A small network was shown many inputs. Here are its activations along a few directions, one row for each input.
Each table varies a few parts of the input and shows all the possible inputs, shuffled.
A made-up example of a description, with smaller parts first: one of 8 places around a ring, together with either a single point or one of 11 places along a line or (one of 3 separate values, together with one of 6 places along a line).
Shared parts are said once, and a part with two or three values counts as separate values.
In the rows, 128 means zero.

Table:
r1: [144 181 170 181 122  52 127  84 153 187 100 158]
r2: [171 108  84  92  94 166 143 123  72 126 131  92]
r3: [ 12  42 176 130 140 143 151  91 198 121 174 103]
r4: [167 130 116 113 115 109 170 157 102 154 133  77]
r5: [ 86  53 144  59 231 129  97 160 144  80  70 183]
r6: [ 66 183 173 105 223 210 107 140 196  70  90 107]
r7: [ 71 139 132 233 177 157 143 195 121 129 149 182]
r8: [149 155 124 178 154  60 142  86 155 217  97 144]
r9: [155 153 119 157 147  57 145 132 125 188 123  89]
r10: [ 99  43 104 140 104 142  46 196 216  59 140 153]
r11: [173 133 127 101  66 156 132 116  75  89 144 110]
r12: [152 121  44  69  87 201 119  84  64 133 144 154]
r13: [156 177 165 162 120  50 130 127 127 155 133 105]
r14: [147 147  81  78  52 186 112  78  66  90 146 169]
r15: [170 154 161 121  88 101 156 151 104 121 145  94]
Describe the family of inputs behind these rows.
Answer: either one of 5 separate values or (one of 2 separate values, together with one of 5 places along a line)

Table:
r16: [219 204 141 143  78  56 176  82  78 204 131  73]
r17: [126 150 145 161 151 111 132 137 143 154 114 151]
r18: [ 32  69 151  90 180 210 100 149 180  47 134 140]
r19: [175 151  85 118  92 147 138 114  61 138 142 127]
r20: [ 18  94 192 147 221 144 111 155 220  92 118 135]
r21: [ 44  95 186 145 225 126 117 176 221  95 106 129]
r22: [ 97  81 112  93 148 182 106 128 139  83 118 157]
r23: [128  53 100 139  38 127 119 142 130 109 185 120]
r24: [ 77  79 115  85 162 198  90 149 163  71 123 142]
r25: [230 179 101  88  37 121 164  77  40 157 145  76]
r26: [ 63 105 156 144 204 131 102 155 205 116 107 136]
r27: [199 185 130 147  90  57 173  96  74 203 123  92]
r28: [115  78 140 195  80  61 130 149 170 155 170 116]
r29: [ 57  69 146  87 184 193 106 171 179  48 122 134]
r30: [163 176 125 172 131  82 151 120 100 184 128 123]
r31: [210 160  89  90  49 124 160  91  35 156 136  96]
r32: [ 84 106 153 150 189 116 118 133 181 129 103 152]
r33: [106 129 154 153 173  97 108 143 159 130 110 150]
r34: [193 164  79  88  59 130 144  94  55 145 143 123]
r35: [154 151  97 118 100 160 122 118  91 113 125 138]
r36: [142 177 138 173 139  94 135 123 132 159 109 134]
r37: [118 103 113  96 132 164  95 138 117  83 125 154]
r38: [182 188 121 147 100  64 157  99  95 192 130 119]
r39: [138 125 105 104 111 176 119 133 103 108 128 156]
Describe the family of inputs behind these rows.
Answer: one of 2 separate values, together with either a single point or one of 11 places along a line
Changing only the choice among 2 separate values turns r36 into r35. The same change can be made to r32. Which row results?
Answer: r22

Table:
r40: [162 154 104  94 108 172 134 123  73 113 125 129]
r41: [160 195 147 138 154 113 151 122 103 159 100 119]
r42: [158 164  98  95 105 182 134 108  77 113 128 130]
r43: [160 144  99  87 108 159 132 127  78 109 128 129]
r44: [165 173 136 130 150  92 146 125 110 159 104 108]
r45: [154 153 113 203 114  68 105 138 136 169 118 180]
r46: [ 90 147 141 112 186 183 120 131 149  96 103 141]
r47: [ 76  81 180 128 123 132 124 153 198  82 159  80]
r48: [ 96  97 146 101 181 144 110 144 160  96 106 129]
r49: [144 142 120 197 123  76 128 139 131 179 135 159]
r50: [139 138 178 156  86  68 157 124 157 150 160  58]
r51: [ 63  72 161 144 143 136 129 156 183 100 153 104]
r52: [146 101  79 153  74 136 112 139 102 132 156 170]
r53: [139 206 144 142 152 123 148  87 106 162 109 130]
r54: [157 184 141 130 154 100 148 126 107 154 105 119]
r55: [ 89 126 143 103 191 161 115 152 152  91 104 140]
r56: [ 99 115 138 104 186 152 113 150 152  96 104 130]
r57: [142 165 103  98 106 182 130  90  78 117 133 139]
r58: [128 130 157 172 104  73 162 127 141 167 155  82]
r59: [ 72 148 146 114 189 184 115 115 150  99 110 150]
r60: [154 145 138 124 132  75 139 107 129 173 112 108]
r61: [ 87  79 145  98 160 127 116 116 174 112 114 135]
r62: [132  90  91 144  72 140 137 133 101 131 167 132]
r63: [165 113 102  85  98 143 125 120  88 114 130 117]
r64: [ 88  96 117 176 151 127  73 165 176 105 117 204]
r65: [ 79  85 124 171 161 136  97 166 172 114 133 182]
r66: [167 131  94  86 103 152 128 126  81 113 129 118]
r67: [158 104  97  80  86 135 122 110 100 127 135 119]
r68: [153  94 102  81  78 127 130  92 106 129 138 123]
r69: [150 134 142 125 124  66 147  88 135 176 115 113]
r70: [155 113  71 159  66 127  87 139 107 122 140 192]
r71: [ 90  88 141  98 168 136 108 134 170 108 110 131]
r72: [ 93 136 149 110 190 173 118 148 146  95 100 140]
r73: [130 132 132 188 119  78 154 131 130 179 145 121]
r74: [142  96 136 111  39 132 139 127 129 100 182  68]
r75: [162 153 144 129 144  83 142 118 116 159 107 107]
r76: [130  88 117 127  57 135 145 130 112 119 176  92]
r77: [ 65  75 136 161 158 140 121 159 172 113 144 144]
r78: [156 206 140 139 150 123 153 105 107 160 103 119]
Describe the family of inputs behind these rows.
Answer: one of 3 separate values, together with either one of 5 places along a line or one of 8 places along a line
Changing only the choice among 3 separate values turns r57 into r59. The same change can be made to r68. Which row results?
Answer: r61
Which other rows does r40 become when the choice among 3 separate values takes its other values? List them by row number.
Answer: r41, r72
Which other rows does r77 become when the place on the line of 5 takes its other values? List them by row number.
Answer: r47, r51, r64, r65

Table:
r79: [182 175 148 146 131  53 139 115 118 176  98 125]
r80: [173 126  75  92  51 142 119  84  72 130 148 138]
r81: [181 179 122 153 119  82 148 120 105 178 121  93]
r82: [176 176 121 138  91  96 158 127  82 161 144 107]
r83: [ 58  48 144 197 124 114  98 185 207 101 165 151]
r84: [ 62  62 177  83 183 115 129 118 201 111 117  92]
r85: [ 59 163 175 151 179 178 141 122 164 107 130 121]
r86: [178 148 111 129  80 117 156 105  62 153 143 114]
r87: [ 86  85 136  65 174 211  95 181 152  30 115 124]
r88: [ 70 107 110 143 218 159  78 151 166 110  84 224]
r89: [181 138  89 110  58 140 148 100  79 149 144 119]
Describe the family of inputs behind these rows.
Answer: either one of 5 separate values or one of 6 places along a line
List by row number the other inputs of the same sort as r87.
Answer: r83, r84, r85, r88

Table:
r90: [187 164  99 153 109 130 116 158  73 133 136 170]
r91: [ 73 128 106 135 199 194 108 155 127 115 104 187]
r92: [172 156  63 139  98 136 115  62  83 178 122 178]
r93: [147 158 137 158 112  73 148  58 130 209 131 101]
r94: [ 65  38 128 109 120 181 129 144 158  71 167 111]
r95: [170 165  88 152 106 118 122 128  61 131 128 175]
r96: [ 57  61 165 202 121  82  96 161 233 111 162 141]
r97: [154 160 167 169 109  67 171 106 124 185 122 107]
r98: [149 131 106  76  59 135 157  79  91 143 157  93]
r99: [191 168  73 157 114 139 111 179  93 123 116 147]
r100: [ 88 170 175  45 192 220 130 109 143  57 102  96]
r101: [ 69  30 131 122  73 158  89 152 195  56 182 123]
r102: [156 133 124  93  70 128 149 117  68 108 155  83]
r103: [ 70  92 139  74 169 207 143 136 139  82 142 102]
r104: [150  91  95  75 184 101  74 140 131 123  60 191]
r105: [145 167 160 171 119  55 157 127 111 165 135  98]
r106: [ 74  61 105 179 100 148  56 174 183  90 149 214]
r107: [ 92 205 142 107 224 206  97 123 131  84  63 179]
r108: [ 53  71 161 190 169 106 134 153 197 128 147 130]
r109: [144  54 126  19 152 113 107 126 143  92  93 104]
r110: [ 68  71 100 168 149 169  94 165 145 107 132 200]
r111: [177 135 107  99  78 150 140 164 102  99 144  55]
r112: [179 158  95 149  96 130 138 107  75 151 115 183]
r113: [166 168 142 178 126  77 147 174 143 157 124  71]
r114: [ 58 125 171 155 217 132 150 146 178 139 121 118]
r115: [158 122 104  81  62 147 143  49  88 152 149  84]
r116: [162 165  67 134  95 124 130  91  86 168 130 184]
r117: [131  88 163  98 200  40 115 137 186 154  71 118]
r118: [174 131 133  94  73 141 143 146  82 108 163  77]
r119: [138 166 141 154 109  62 163  88 135 201 138 108]
r120: [163 165 169 173 122  67 150 157 124 166 143  93]
r121: [ 78 203 209 126 239 146 138 117 185 112  78 110]
r122: [165 124 131  89  58 142 165  96  81 127 142  92]
Describe the family of inputs behind these rows.
Answer: one of 3 separate values, together with either a single point or one of 4 places along a line or one of 6 places along a line
Changing only the choice among 3 separate values turns r97 into r112. The same change can be made to r93. Which row results?
Answer: r92
Which other rows does r104 become when the choice among 3 separate values takes its other values? List them by row number.
Answer: r109, r117
Which other rows does r110 become when the choice among 3 separate values takes its other values? List them by row number.
Answer: r94, r108
